Each row has a name. After each piece below comes the name of the row it's from, unless a question asks for something else. Each question is about the rows just above it.

[150 107 149  99]  D
[159 102 151  91]  U
[ 96 158  97 165]  K
[100 160  96 167]  S
[ 99 162  94 168]  P
[151 107 148  96]  Y
[151 102 151  97]  W
[146 103 150  96]  G
[ 98 162  95 167]  C
[102 159  98 164]  X
[ 98 158  98 164]  F
[ 97 160  96 165]  M
The entry that follows [149]:	[99]
Shared by K and F:	[158]
asked: [159 102 151  91]	U

[143 129 152  83] : J
[119 126  98 118] : V
[125 121 111 108] : N
[133 130  98 121] : Z
[119 126 153  82] : L
[126 127  98 116] : R
[137 126 153  82] : T
[154 135  99 134] : Q
[ 98 132 137 140] : E
What comes right after [130] in the named rows?	[98]
Right after [127] comes	[98]
asked: [ 98 132 137 140]	E
Shared by V and E:	[98]
asked: [143 129 152  83]	J

[110 123 147 165 128] -> rimo
[160 104 136 109 133] -> kibuk
[114 137 117 124 130] -> lovi
[117 141 111 109 112] -> lagup
[124 139 104 127 128] -> Bop
[116 139 123 133 128] -> mim
The entry that follows [136]:	[109]
Where do [116 139 123 133 128] appear?	mim
Which row holds [117 141 111 109 112]?	lagup
What comes right after [137] in the named rows?	[117]
asked: [110 123 147 165 128]	rimo
Right after [127] comes	[128]
What comes right after [116] in the named rows?	[139]

[100 158 154 106 112 124 126 135 159 136 110] = fiva
[113 146 104 110 101 137 136 138 145 130 106] = Vop
[112 147 140 110 102 137 136 105 146 131 107] = Pobup
[154 100 105 111 146 130 129 121  98 121 146] = rof
[ 90 167 172 105 133 109 115 128 172 145 121] = kal
[153  94 127 137 109 147 110 132  89 113 121] = ropov
[ 89 167 172 105 133 109 145 128 172 145 121] = Mapo
[ 92 167 167 104 122 115 120 131 171 142 116] = Fik
[132 122 108 119  90 152 147 141 118 121 101] = Gunuv
[109 149 143 109 104 133 133 137 149 132 108] = Gagu
asked: [ 90 167 172 105 133 109 115 128 172 145 121]	kal
Which value is in both Vop and Mapo?	[145]
Shared by Gunuv and Vop:	[101]
The entry that follows [159]:	[136]
Which row holds [112 147 140 110 102 137 136 105 146 131 107]?	Pobup
The one value in Mapo and Pobup:	[105]
asked: [ 89 167 172 105 133 109 145 128 172 145 121]	Mapo

[131 130  88 127 131 131 169 173] = Futoz
[127 132  96 123 123 127 152  83] = zusoz
[127 129 173 131 120 124  84 173] = sor
[127 128 172 135 120 123  83 172] = Zopup
[127 128 172 131 120 123  83 172] = gol
[129 123 172 130 128 125  84 172] = Der
[120 135  84 129 121 131 172 172] = dipo
[133 127  96 129 130 129 163 173] = miz
[120 135  83 130 123 131 172 172] = ribu
[137 120 173 126 135 126  84  83] = loz
asked: [137 120 173 126 135 126  84  83]	loz
The row with [129 123 172 130 128 125  84 172] is	Der
The entry that follows [137]:	[120]

[ 94 128 160 117 165] = H
[ 94 128 118 117 165] = A
[171 163  88 110 160] = B
The entry that follows [171]:	[163]
asked: [171 163  88 110 160]	B
asked: [ 94 128 118 117 165]	A

[139 117 139 117 117 117 118 126 139 117] = limup
[112 152 113 151 151 151 152 135 112 151] = palu
[155 147 130 148 112 148 147 154 156 148] = pufe
[127 153 129 153 153 153 153 144 128 153] = Tige
[129 133 130 133 133 133 151 132 129 133] = Lagat
[136 155 139 156 156 156 155 150 137 156] = goda
[116 113 114 112 112 112 113 111 115 112] = bes
[145 121 146 121 121 121 121 132 145 121] = taget
[113 116 110 116 116 116 117 112 112 116] = kotif
[145 123 146 123 123 123 123 134 145 123] = tetu
[172 150 175 132 132 131 131 151 172 132] = Seb
[100 150 131 149 150 150 150 128 100 149] = Bazu
[139 117 139 117 117 117 118 126 139 117] is in which row?	limup
Where do [113 116 110 116 116 116 117 112 112 116] appear?	kotif
asked: [172 150 175 132 132 131 131 151 172 132]	Seb
Which value is in both palu and Lagat?	[151]

